A small network was shown many inputs. Here are its activations along a few directions, one row for each input.
In each table, some parts of the input vary, and every possible input appears once, in random order.
Descriptions start from the smaller parts, as in this example, which fits no table here: ring(5) and (point or ring(9) or (values(3) and line(4))).
Shared parts are said once, and a part with two or three values counts as separate values.

Other details of the inputs shift rows strongly along two fixed directions, in all tables alike. That doesn't count.
To show where, the next rows are all for the same input, with only those details redrawn:
.05,-.06,-.02,-.09,.06,-.04,-.01,.12,-.02,.01,-.11,.05,.00,.04
.03,-.44,.78,-.22,-.36,.26,.07,-.47,-.74,-.29,.20,.12,.55,.46
-.01,.02,.05,-.04,-.05,.19,-.15,.01,.25,.01,.15,-.09,-.12,.13

Table:
x1: .04,-.14,-.08,-.10,.05,-.13,.03,.02,-.05,-.05,.02,.03,.09,-.03
x2: -.02,.11,-.11,.02,-.04,-.09,.03,.05,-.12,.04,-.03,.05,.01,-.18
x3: .07,-.04,-.12,.06,-.02,-.22,.16,.02,-.14,.04,-.15,.06,.06,-.20
x4: .03,-.01,-.01,.17,.06,-.21,.17,.02,-.13,-.01,-.26,.03,.09,-.14
x5: -.09,.09,-.04,.12,-.10,.16,-.06,-.15,.18,.04,.26,-.05,-.05,-.02
x6: -.11,.11,.06,.22,.02,.20,-.07,-.14,.24,.00,.12,-.11,-.05,-.01
x7: .04,.13,-.08,.14,.01,-.18,.13,.09,-.13,.00,-.23,.02,.06,-.14
x8: -.13,.20,.11,.13,-.06,.17,-.05,-.09,.15,.05,.18,-.10,-.10,-.02
x9: .05,-.06,-.02,-.09,.06,-.04,-.01,.12,-.02,.01,-.11,.05,.00,.04
x10: .10,-.09,-.10,-.13,.04,-.12,-.04,.09,-.10,.01,-.03,.06,.03,-.05
x11: -.02,-.01,-.06,-.07,-.03,.18,-.12,-.02,.20,.02,.24,-.19,-.13,.06
x12: .09,-.09,-.13,-.07,.08,-.20,.03,-.04,-.04,-.02,-.01,.07,.02,-.02
x13: -.02,.01,.06,-.04,.00,.24,-.08,-.03,.19,-.01,.15,-.14,-.12,.15
x14: -.06,.01,.04,.00,.01,.13,-.10,-.06,.30,-.02,.12,-.12,-.08,.13
x15: -.02,.13,-.02,.09,-.21,.12,-.08,-.12,.16,.01,.21,-.14,-.06,-.08
x16: -.06,.04,-.07,.12,.15,-.16,.15,.07,-.17,.03,-.25,.16,.02,-.13
x17: -.03,.14,-.06,.09,.03,-.11,.10,.09,-.14,-.03,-.19,.06,-.01,-.16
x18: -.05,.09,-.10,.01,.02,-.12,.08,.07,-.14,.07,-.04,.06,-.01,-.17
x19: -.06,.00,-.12,.03,.08,-.16,.11,.03,-.18,.06,-.08,.12,.04,-.16
x20: -.02,.04,.06,.06,-.01,.08,-.12,-.18,.27,-.02,.14,-.10,-.11,.20
What is each input in this table made of?
Answer: values(2) and (line(4) or ring(6))
The inputs of x19 and x16 match in every part but the values(2) part. If x5 is changed in the same way as x19 into x16, which row does it become?
Answer: x6

Table:
x21: -.05,.25,-.32,.09,.07,.00,-.19,.04,.40,.05,.14,-.14,-.19,-.22
x22: .24,-.31,-.12,-.24,.26,-.23,.15,.25,-.49,-.10,-.51,.22,.22,.06
x23: .12,-.09,-.13,.08,.02,-.42,.30,.17,-.45,-.04,-.50,.23,.30,-.24
x24: -.05,.09,-.32,.05,.21,-.07,.06,.09,.25,.17,.04,-.20,-.24,-.22
x25: .05,.23,-.17,.20,.01,-.07,.01,.24,.25,.07,-.21,-.06,-.13,-.19
x26: .00,-.20,-.05,.03,.09,-.25,.34,.09,-.59,-.01,-.36,.24,.33,-.22
x27: .04,.15,-.34,.14,.06,-.20,-.01,.07,.32,.12,-.05,-.21,-.24,-.15
x28: .06,.02,-.12,-.08,-.02,-.12,-.17,.16,.20,.14,.17,-.02,-.14,-.16
x29: -.09,-.17,.77,-.13,-.40,.37,.02,-.49,-.76,-.31,.31,.10,.51,.37
x30: -.12,.03,.09,.19,-.04,.07,.01,-.21,.12,-.01,.06,.09,.02,.05
x31: -.07,-.13,.41,-.13,-.40,.34,-.22,-.31,-.03,-.09,.58,-.06,.08,.21
x32: .08,.06,-.32,-.13,.00,-.06,-.04,.15,.07,.15,.03,.12,-.21,-.06
x33: .00,-.11,.10,-.10,.09,.05,-.10,.00,.27,.00,.11,-.08,-.01,.19
x34: .05,-.07,.03,-.12,.06,.22,-.20,.16,.33,.01,.01,-.11,-.10,.16
x35: -.14,.18,-.13,.14,.09,.22,-.03,.20,.31,.10,.05,-.09,-.21,-.16
x36: -.05,.16,.14,.13,.09,.05,-.02,.00,.07,.04,-.02,.03,-.19,.12
x37: -.12,-.18,.53,-.06,-.32,.17,.08,-.45,-.65,-.23,.25,.13,.54,.23
x38: -.04,.02,-.02,.10,.10,-.09,.02,-.20,.13,.06,.06,-.02,-.10,.05
x39: -.01,.02,.25,.14,-.34,.27,-.13,-.35,.16,-.14,.35,-.20,.06,.08
x40: .02,.06,-.21,-.10,-.05,-.06,-.05,.17,.08,.17,.09,.13,-.11,-.11
x41: .04,-.07,-.04,-.14,.09,-.01,-.10,-.03,.30,-.04,.03,-.11,-.08,.16
x42: -.01,-.14,.05,-.15,.02,.09,-.10,.12,.30,.01,.03,-.03,-.05,.16
x43: -.18,.03,.55,-.02,-.36,.68,-.15,-.33,.11,-.05,.57,-.31,-.07,.32
x44: .26,-.33,-.11,-.23,.18,-.33,.19,.13,-.51,-.13,-.42,.23,.23,.14
x45: .15,-.03,.04,-.02,.02,-.39,.28,.21,-.56,-.02,-.59,.14,.21,-.09
x46: -.06,.23,-.40,.03,.16,-.15,-.10,.10,.36,.15,.10,-.18,-.25,-.17
x47: -.07,.16,-.33,.14,.15,.05,-.03,.14,.41,.09,.02,-.17,-.25,-.32
x48: -.06,.05,.23,.17,.02,.11,.01,-.14,-.02,-.04,-.02,.13,-.01,.09
x49: -.03,.04,.03,.17,.02,.06,-.06,-.24,.21,-.04,.11,.00,-.04,.01
x50: .04,.03,-.08,-.16,.13,-.30,.20,.30,-.61,-.07,-.43,.22,.13,-.08
What is each input in this table made of?
Answer: line(4) or ring(6) or (values(4) and line(5))
Which other rows does x26 become when the values(4) part takes its other values? List them by row number.
Answer: x23, x30, x37

Table:
x51: .15,-.17,-.12,-.17,.33,-.49,.27,.37,-.52,-.02,-.71,.32,.21,-.06
x52: .21,-.24,-.07,-.11,.24,-.43,.33,.35,-.55,-.06,-.74,.28,.27,-.07
x53: .02,.01,-.06,-.15,.04,.07,-.12,.12,.12,.05,.11,.01,-.14,.04
x54: -.10,.17,-.06,.12,-.08,.04,.00,-.02,.08,.07,.11,.00,-.04,-.16
x55: -.12,-.33,.90,-.06,-.52,.39,.14,-.64,-.89,-.25,.40,.09,.60,.31
x56: .02,.05,-.02,-.13,-.01,.10,-.12,.13,.11,.04,.06,-.06,-.10,.07
x57: -.03,.16,.00,.21,-.07,-.06,.01,-.12,.12,.02,.03,-.07,-.08,-.04
x58: .00,.17,-.04,.13,-.14,-.06,-.04,-.09,.11,.03,.08,-.03,-.07,-.14
x59: -.12,.16,-.03,.18,.03,.04,.04,-.07,.12,.02,.04,-.06,-.07,-.10
x60: -.03,-.02,.02,-.07,.10,.07,-.12,.06,.18,.00,.01,.03,-.10,.15
x61: .04,-.05,-.08,-.05,.11,.02,-.10,.01,.22,.03,.01,.01,-.12,.15
x62: -.05,.13,-.08,.16,-.09,.03,-.03,-.08,.08,.02,.13,-.04,-.01,-.15
x63: .05,-.11,-.16,-.13,.01,-.03,-.08,.04,.17,.02,.16,-.11,-.04,.01
x64: .06,.01,-.02,-.09,-.06,.12,-.09,.15,.13,.01,-.01,-.13,-.07,.02
x65: .05,-.06,-.09,-.16,-.02,.04,-.10,.00,.11,.01,.15,-.02,-.09,.09
x66: -.06,.13,-.05,.21,.02,.03,.03,-.13,.10,-.01,.05,-.07,-.03,-.09
x67: .05,-.15,-.04,-.06,.09,.01,-.06,-.03,.23,.01,.08,-.09,-.03,.07
x68: -.14,.13,.00,.17,.04,.11,.04,-.04,.07,.04,.05,-.08,-.09,-.10
What is each input in this table made of?
Answer: values(2) and (line(4) or line(5))
Which other rows does x54 become when the line(4) part takes its other values? List them by row number.
Answer: x55, x58, x62
Start at x67 and move only the line(5) part, one step at a time. The first step leads to x61. Which rows follow, in order?
Answer: x60, x51, x52
